Each row below is a small network's average activation on inputs in which a field has the value named, seen along a few directions.
Values that are neighbours, or in one group, have similar rows; names and order tell nothing.
In the rows, 500 means zero.
Strong random noise was added to every row along 23 fixed directions; ignore it. To show where, here is one row again and again, with new noise each time:
[347 403 505 632 426 463 546 231 593 556 378 717 487 338 568 740 428 456
 457 434 418 652 407 531 492 667 526 397 255 535 394 637 536 464 392 428
 249 449]
[514 536 440 655 416 436 423 302 356 591 410 510 426 545 466 471 319 544
 351 353 772 357 568 571 613 469 240 581 266 602 408 550 525 447 380 557
 570 460]
[562 300 756 612 412 450 351 450 469 378 397 469 445 552 321 448 524 639
 570 529 446 748 444 653 430 530 376 580 591 635 466 513 559 403 218 398
 518 424]
[534 418 295 319 353 650 381 228 598 441 460 323 415 546 392 332 553 517
 543 358 454 435 685 440 609 681 406 537 655 454 304 450 693 514 629 610
 546 389]
[578 473 224 317 418 590 560 390 423 566 625 547 463 505 551 338 340 457
 517 490 566 449 587 488 558 494 495 706 573 421 491 558 612 339 515 502
 516 422]
[372 542 328 472 615 513 526 401 590 462 502 461 441 555 339 317 311 583
 623 399 342 205 590 418 332 366 360 656 563 595 797 426 538 552 562 408
 719 452]
[616 695 513 401 377 448 625 571 682 545 574 484 763 392 538 456 322 607
 479 402 453 445 331 514 627 734 559 638 505 459 617 546 476 482 426 526
 542 480]
[453 334 455 527 584 448 491 575 662 578 404 614 347 670 390 399 670 432
 689 357 588 792 521 375 333 438 483 228 691 612 496 610 368 509 523 564
 537 525]
[465 425 793 509 558 472 461 784 498 557 196 573 697 384 503 427 800 446
 575 390 589 479 492 357 533 739 657 410 662 430 487 493 512 322 602 522
 333 515]
[600 598 693 459 405 509 505 492 443 503 518 552 622 631 490 618 532 627
 400 719 486 442 586 559 424 729 313 445 555 555 441 302 529 241 483 543
 578 383]
[631 278 417 402 408 541 558 299 596 541 554 293 396 544 434 611 591 508
 367 525 672 577 551 287 581 469 548 309 750 544 315 588 563 644 574 682
 456 476]
[545 591 413 666 447 466 460 652 570 513 410 417 493 486 433 512 515 532
 399 575 534 506 603 386 580 425 416 539 396 579 515 312 421 545 481 669
 495 608]
[582 341 542 404 587 454 433 336 402 442 452 586 401 593 362 609 517 455
 655 480 511 438 613 460 482 370 566 638 591 486 541 449 298 562 418 567
 556 552]
[433 544 655 633 580 630 480 765 380 521 603 457 292 686 320 514 796 386
 743 434 717 326 624 560 524 205 599 405 839 526 464 321 465 584 628 564
 610 739]
[449 548 602 676 434 477 582 521 575 420 466 456 587 650 493 630 513 622
 440 632 296 546 630 419 472 423 328 498 597 638 693 362 612 611 490 666
 493 512]
[446 221 351 408 412 696 491 396 758 583 502 448 495 463 454 510 564 305
 621 132 456 548 323 610 669 592 605 482 216 449 459 710 236 463 557 590
 467 482]
[525 579 475 619 459 663 535 559 388 662 427 480 533 562 516 357 394 508
 685 584 615 400 559 624 533 366 563 579 479 544 280 564 620 619 449 565
 514 661]
[460 335 570 721 410 554 508 538 488 444 408 423 476 621 530 441 414 522
 583 589 314 623 509 560 410 275 416 510 350 666 788 558 380 524 468 511
 580 476]
[551 546 509 502 443 540 613 556 533 636 747 527 411 519 554 414 446 394
 536 273 695 380 393 602 505 349 427 547 668 495 662 538 509 465 371 534
 692 661]
[504 687 371 516 504 512 469 668 504 498 522 569 393 465 338 416 451 562
 513 455 482 532 430 608 521 445 428 682 476 480 549 278 467 340 417 413
 504 474]
[449 409 441 378 533 651 607 362 510 757 170 619 551 508 479 472 540 456
 549 220 612 449 423 498 618 626 517 410 456 412 384 626 546 384 625 612
 316 369]
[635 806 369 372 682 461 509 643 532 506 647 546 563 554 600 408 252 424
 607 608 358 448 514 708 577 533 679 502 413 435 512 420 452 566 462 357
 755 689]
[451 422 355 497 648 463 414 494 509 538 454 451 436 411 321 361 433 545
 595 494 577 280 504 321 339 330 547 654 444 572 560 468 368 563 473 392
 607 484]
[291 523 348 604 425 630 413 487 434 546 690 436 568 597 506 456 625 541
 503 569 503 430 637 577 625 440 257 705 234 500 682 289 626 396 496 575
 584 366]
[661 480 555 359 520 510 343 567 388 367 476 249 500 386 541 343 538 569
 460 652 473 383 432 352 337 454 714 518 636 447 323 484 445 643 592 356
 562 420]


PATEN, 9 values:
nad: [314 460 399 550 427 488 606 418 579 488 373 624 377 257 718 483 423 399
 348 314 400 434 361 296 136 499 502 320 424 484 427 771 450 532 714 407
 261 449]
dul: [608 436 712 509 515 509 497 424 745 604 452 335 508 400 489 631 630 404
 423 356 522 487 385 568 607 575 398 315 497 524 586 387 510 589 321 634
 627 710]
nutes: [533 564 552 451 425 566 604 582 561 576 771 531 601 471 590 553 584 495
 440 459 556 261 408 362 392 401 457 644 685 455 552 454 523 512 474 609
 513 507]
narel: [351 342 622 353 450 579 821 359 600 453 562 460 424 307 501 398 513 493
 602 334 445 605 380 580 493 540 415 479 941 349 900 754 834 481 541 498
 371 625]
doduf: [497 429 508 394 585 431 494 457 430 443 518 450 569 557 416 305 447 564
 738 632 536 489 669 449 540 576 605 502 666 492 635 636 593 546 591 403
 628 483]
mumi: [522 577 450 438 451 545 422 434 326 559 333 606 512 732 617 407 550 507
 703 329 478 537 525 442 479 406 571 500 529 473 434 520 427 591 656 541
 486 234]
zegir: [504 347 508 536 422 684 615 517 659 562 355 239 386 472 403 421 590 529
 282 439 622 347 413 334 289 377 241 303 608 593 373 613 484 548 696 717
 452 533]
gasur: [699 400 508 334 542 597 478 603 577 583 397 473 629 422 368 563 490 513
 552 562 362 556 331 526 666 561 811 655 494 450 383 365 448 384 386 410
 399 387]
popa: [531 438 416 338 671 487 578 452 727 555 424 660 546 686 654 459 414 457
 569 364 136 739 316 442 289 454 602 310 591 515 463 692 518 644 496 435
 489 322]
PATEN is arranged as a 3 by 3 grid.
Q: Fewest steps between nutes and dul?
A: 3
Each value of PATEN is a pair of two hidden parts, and every pair occurs once (3 first parts, 3 second parts).
Q: Changing only the second part turns dul into mumi. narel has the same second part as dul; what does that change turn narel into?
A: doduf

RAB, 10 values:
vibiv: [717 295 445 338 517 565 509 418 690 444 499 340 381 572 251 371 378 385
 730 604 454 454 800 588 578 591 503 499 717 595 573 464 456 421 456 606
 792 837]
biv: [337 511 637 544 458 403 369 410 370 358 477 479 555 326 581 565 617 562
 598 476 546 614 343 586 514 632 674 439 211 348 349 741 312 797 555 432
 345 479]
seli: [435 506 541 369 881 200 216 728 468 142 584 414 685 688 500 371 632 533
 268 501 306 649 639 524 555 711 361 502 452 479 590 461 603 420 536 312
 668 371]
rav: [552 417 540 410 708 511 451 342 461 467 410 355 534 542 290 637 498 630
 604 634 367 425 522 506 684 312 608 660 511 473 639 329 549 733 434 482
 529 461]
vufan: [148 407 132 585 623 445 366 387 476 349 630 531 316 431 585 282 516 447
 723 506 262 946 549 529 574 290 662 572 326 398 733 653 708 759 470 245
 401 414]
sen: [375 347 478 445 471 583 557 307 533 532 281 281 500 308 274 582 646 675
 523 549 517 335 500 237 550 501 615 473 562 457 612 412 528 678 734 565
 320 347]
kular: [610 572 447 380 609 414 496 481 459 554 445 591 577 749 530 455 428 524
 753 560 509 491 552 327 441 380 717 437 556 534 569 584 214 668 634 521
 670 341]
gaso: [186 601 190 646 421 472 460 471 595 321 765 600 398 494 603 430 404 371
 537 269 429 437 592 451 448 565 562 477 342 554 422 732 499 521 745 320
 457 418]
bedel: [385 613 594 618 679 393 511 660 377 634 542 695 716 479 630 392 495 366
 622 518 697 467 659 612 675 657 557 534 493 489 530 563 811 364 363 391
 540 704]
zut: [538 442 539 470 418 481 593 682 487 430 706 453 563 431 697 605 607 338
 393 747 549 417 681 351 444 575 570 376 524 442 612 489 328 393 706 631
 533 720]
Each value of RAB is a pair of two hidden parts, and every pair occurs once (5 first parts, 2 second parts).
Q: Changing only the second part turns gaso into sen. kular has the same second part as gaso; what does that change turn kular into?
A: rav
Q: Changing only the second part turns bedel into vibiv. seli has the same second part as bedel; what does that change turn seli into?
A: zut

LOM, 9 values:
palep: [373 393 330 494 446 435 747 345 541 591 602 716 458 614 430 555 390 672
 614 673 407 927 480 455 419 386 359 543 577 567 989 519 547 375 376 498
 440 277]
lutin: [432 185 456 374 729 585 393 309 370 457 387 696 503 682 641 450 502 326
 573 438 211 423 667 466 248 362 493 659 553 492 352 595 675 494 436 446
 454 442]
vupa: [546 196 618 486 373 666 646 396 734 727 497 537 482 270 390 712 568 510
 627 626 464 601 167 452 380 485 698 435 464 536 587 490 322 382 327 445
 377 411]
pase: [634 675 302 246 619 563 688 430 514 704 587 739 351 836 394 605 434 413
 561 314 649 469 570 607 635 453 430 392 756 452 433 403 493 342 599 631
 599 470]
ked: [265 367 343 740 406 575 490 314 849 627 642 700 291 538 443 712 622 366
 814 687 304 727 660 385 288 508 595 172 440 725 528 310 443 520 423 452
 566 568]
vepo: [402 574 383 643 475 678 601 500 593 491 666 323 339 523 530 658 475 408
 421 674 257 392 593 610 601 268 419 395 362 552 850 179 570 519 615 508
 637 599]
buf: [682 363 590 469 201 456 592 378 838 369 481 600 617 441 608 648 342 460
 521 366 142 745 334 476 447 656 499 594 454 540 648 674 196 505 343 662
 429 520]
gib: [535 649 397 498 412 354 416 369 659 307 681 629 308 367 424 772 460 482
 500 498 315 736 397 513 489 586 637 479 447 484 439 338 283 569 384 351
 443 482]
sagaz: [361 707 106 700 533 660 612 820 458 619 371 367 499 512 362 333 347 643
 414 728 586 561 570 525 664 400 523 483 278 602 255 502 718 439 751 457
 270 450]
LOM is arranged as a line.
Q: Name the neighbours of vupa, in listed order.
A: buf
Q: Name the neighbours of sagaz, in listed order.
A: palep, gib
Q: Name the neighbours of lutin, in listed order.
A: ked

TOSO, 24 values:
kuz: [701 528 564 355 543 569 385 622 465 510 370 350 569 455 604 269 525 455
 535 419 441 449 433 584 597 470 575 628 546 347 453 452 546 591 443 543
 589 581]
zedek: [725 434 507 456 395 371 441 382 419 534 476 423 584 509 683 422 352 556
 430 630 568 656 437 460 475 476 438 500 281 527 662 605 260 528 365 554
 669 404]
nema: [553 669 671 611 443 247 467 566 470 420 550 551 608 341 662 514 345 565
 266 608 484 469 476 493 446 677 347 522 408 558 684 444 576 340 360 350
 582 486]
zitu: [434 534 530 519 729 364 331 599 660 341 342 376 423 608 395 384 656 467
 378 238 449 435 621 313 470 578 431 213 751 591 413 436 635 617 676 453
 615 502]
pabut: [485 312 572 289 845 623 531 428 573 532 389 323 523 495 483 514 603 473
 519 626 246 630 404 702 527 479 583 328 520 397 562 438 713 650 428 422
 550 611]
tesif: [545 639 333 401 441 498 637 447 660 561 556 382 473 151 465 388 272 684
 270 594 475 570 224 523 433 606 443 554 492 436 516 482 681 486 329 366
 441 493]
tid: [307 502 463 885 215 473 474 547 588 567 735 671 311 515 638 552 579 333
 505 403 652 416 580 276 230 376 338 366 472 761 593 473 394 302 538 461
 573 432]
nomup: [489 517 495 436 393 429 536 247 546 471 778 464 416 421 636 545 500 526
 475 597 569 668 423 542 436 575 426 323 468 430 677 579 440 609 429 492
 639 508]
kup: [673 526 414 453 595 586 356 433 454 389 481 474 149 687 447 515 475 405
 590 498 314 592 512 604 387 181 613 398 664 506 237 367 424 733 478 432
 593 563]
rem: [489 562 383 499 616 339 495 449 541 646 347 725 587 511 402 501 427 552
 616 393 646 470 516 298 436 521 523 589 425 559 480 538 317 544 398 566
 479 466]
foro: [520 296 496 445 599 636 455 627 463 605 532 347 489 506 612 351 596 437
 379 595 550 650 335 610 382 429 493 344 389 506 370 605 550 373 460 395
 537 446]
fet: [280 494 456 429 700 519 531 504 516 617 500 677 400 625 499 438 754 398
 663 468 586 543 615 497 337 514 296 247 483 437 816 384 389 348 643 551
 655 524]
maked: [715 517 335 403 478 610 546 449 355 444 597 575 360 630 595 498 157 309
 688 687 299 588 651 851 667 393 729 587 397 453 478 509 419 438 466 413
 632 699]
pitur: [552 536 489 355 447 841 586 525 376 752 301 431 459 312 387 372 558 643
 520 552 557 303 269 573 429 420 526 643 577 344 353 274 654 351 514 455
 340 352]
nilo: [381 677 429 601 417 512 428 587 425 389 290 398 477 400 399 336 627 646
 498 646 498 484 763 403 579 603 349 546 531 425 483 303 692 538 686 624
 353 563]
tosi: [448 492 334 559 441 558 465 723 716 441 651 477 378 427 277 396 579 578
 633 797 424 876 492 644 310 555 406 509 387 537 359 406 377 464 356 529
 484 733]
sovip: [390 501 434 522 659 396 441 471 650 380 350 326 595 406 347 506 446 532
 330 303 487 330 524 406 714 650 522 494 368 528 401 628 588 625 644 465
 426 482]
zoduk: [666 552 595 480 563 355 414 520 565 455 484 408 487 425 668 659 635 363
 274 411 550 638 463 449 649 550 578 298 528 414 342 452 467 752 417 630
 491 731]
kasid: [384 613 579 754 226 510 510 369 359 370 618 518 291 537 484 355 309 546
 674 418 566 539 590 741 497 460 359 548 661 614 516 671 768 493 459 336
 551 535]
zulo: [538 436 626 622 416 520 487 591 502 557 573 603 644 621 607 503 444 462
 661 744 489 637 588 601 407 671 611 344 451 666 262 649 542 376 446 401
 550 548]
vadet: [601 406 615 581 427 598 450 495 648 447 537 280 369 581 393 477 523 461
 407 532 494 358 615 580 456 475 260 388 588 636 453 405 521 482 472 626
 721 704]
panu: [323 565 587 514 437 513 625 342 410 558 718 728 463 499 582 689 533 455
 559 443 556 314 498 548 407 500 448 520 542 436 679 457 494 419 493 490
 515 492]
filiv: [374 446 662 862 216 495 486 582 501 384 622 327 532 449 708 501 513 543
 313 334 433 573 294 478 463 317 430 504 476 665 571 699 678 631 487 405
 392 348]
neli: [569 594 478 484 359 530 312 501 485 550 373 517 713 430 595 167 426 584
 660 493 453 472 530 498 500 735 546 709 443 469 291 518 659 482 378 444
 535 399]
Each value of TOSO is a pair of two hidden parts, and every pair occurs once (4 first parts, 6 second parts).
Q: Changing only the second part turns kasid into vadet. zoduk has the same second part as kasid; what does that change turn zoduk into?
A: neli
Q: Changing only the second part turns zedek into filiv. pabut has the same second part as zedek; what does that change turn pabut into?
A: maked
Q: Changing only the second part turns tesif into panu. nomup has the same second part as tesif; what does that change turn nomup into?
A: kup
Q: Changing only the second part turns tid into kuz. foro has the same second part as tid; what does that change turn foro into?
A: tosi

ZADAR, 10 values:
bal: [437 480 442 602 313 517 465 449 264 284 404 473 295 502 123 399 462 739
 696 736 633 554 737 567 466 422 284 768 496 510 519 484 350 446 593 606
 382 539]
reme: [523 373 610 549 345 505 629 231 530 461 579 417 242 362 476 722 522 457
 552 626 570 521 527 460 435 381 525 309 645 511 673 512 399 673 521 585
 509 688]
sok: [695 674 561 523 377 396 509 586 221 549 379 464 462 515 811 348 472 523
 219 452 704 549 496 458 480 343 283 504 557 384 554 483 522 586 458 724
 519 567]
viv: [579 472 774 472 366 485 547 298 484 382 548 472 335 442 596 554 542 598
 391 710 434 592 437 587  73 498 183 318 640 473 565 480 403 598 353 621
 609 678]
guso: [369 544 278 520 797 423 443 693 546 485 670 349 437 582 313 341 516 476
 750 369 512 584 489 448 855 264 939 491 693 537 773 460 682 697 595 160
 640 384]
dedel: [775 472 597 201 630 525 704 413 489 487 388 589 460 724 409 678 407 518
 536 666 386 547 549 574 456 474 519 383 731 419 563 465 265 487 560 695
 560 604]
ruk: [520 295 375 639 258 577 536 396 545 479 303 353 494 556 345 440 335 559
 555 472 539 457 583 426 545 390 343 633 144 662 757 652  48 466 607 754
 541 451]
vun: [578 557 605 663 173 757 704 603 500 647 504 519 578 403 662 514 458 479
 683 831 457 541 516 557 430 448 599 543 570 520 438 482 553 485 441 673
 381 720]
mato: [727 607 266 426 500 349 407 659 518 430 510 589 349 508 563 449 381 368
 477 557 479 811 579 465 595 599 746 351 532 501 316 464 373 385 536 363
 505 524]
kob: [514 399 333 569 462 603 545 426 533 595 488 372 528 595 492 313 357 513
 636 541 458 505 622 526 617 281 419 678 414 543 709 539 569 684 377 689
 639 631]
Each value of ZADAR is a pair of two hidden parts, and every pair occurs once (5 first parts, 2 second parts).
Q: Changing only the second part turns sok into mato. viv has the same second part as sok; what does that change turn viv into?
A: ruk
Q: Changing only the second part turns reme into bal. vun has the same second part as reme; what does that change turn vun into?
A: dedel

PURA, 9 values:
kifo: [608 749 346 427 539 458 579 422 505 512 636 526 569 767 420 681 349 670
 440 541 444 401 536 533 477 290 236 748 372 517 581 289 252 760 363 834
 663 563]
vumab: [332 419 432 486 830 321 749 701 380 577 532 623 559 450 412 443 380 572
 363 600 826 569 408 540 382 343 313 550 317 482 720 878 383 400 500 504
 386 654]
num: [334 491 395 532 784 572 591 628 452 596 440 349 468 655 223 622 612 584
 576 503 626 459 435 476 701 207 661 386 442 543 595 471 414 671 734 484
 447 401]
feg: [620 651 507 490 593 488 580 481 498 487 351 223 372 418 336 470 351 579
 335 491 633 370 479 614 704 440 439 393 548 481 507 455 596 659 565 536
 572 684]
tis: [765 739 684 566 406 241 534 799 718 324 420 427 614 454 453 440 180 611
 258 405 362 593 295 603 562 761 493 392 466 637 658 550 243 344 425 375
 663 529]
gokis: [604 500 339 269 803 152 488 410 419 523 627 656 397 485 441 506 369 514
 397 483 783 509 505 292 398 475 572 447 625 482 510 627 375 487 424 338
 600 457]
doto: [318 472 474 467 766 447 523 205 602 718 385 700 501 423 362 619 440 496
 465 345 606 273 457 565 508 661 307 409 242 501 593 449 566 376 390 409
 566 461]
kudan: [505 390 453 515 330 421 435 373 489 386 483 381 618 494 443 434 517 637
 619 494 639 749 537 377 575 624 667 553 558 535 142 875 516 818 511 599
 308 463]
vofem: [609 578 456 615 485 439 435 713 494 471 661 275 460 444 540 463 542 504
 206 552 607 549 492 509 693 317 377 605 498 479 522 333 651 606 340 606
 557 668]
PURA is arranged as a 3 by 3 grid.
Q: Name the neighbours of vofem, in listed order.
A: tis, gokis, doto
Q: Name the neighbours of feg, in listed order.
A: vumab, num
Each value of PURA is a pair of two hidden parts, and every pair occurs once (3 first parts, 3 second parts).
Q: Changing only the second part turns doto into feg. vofem has the same second part as doto; what does that change turn vofem into?
A: num
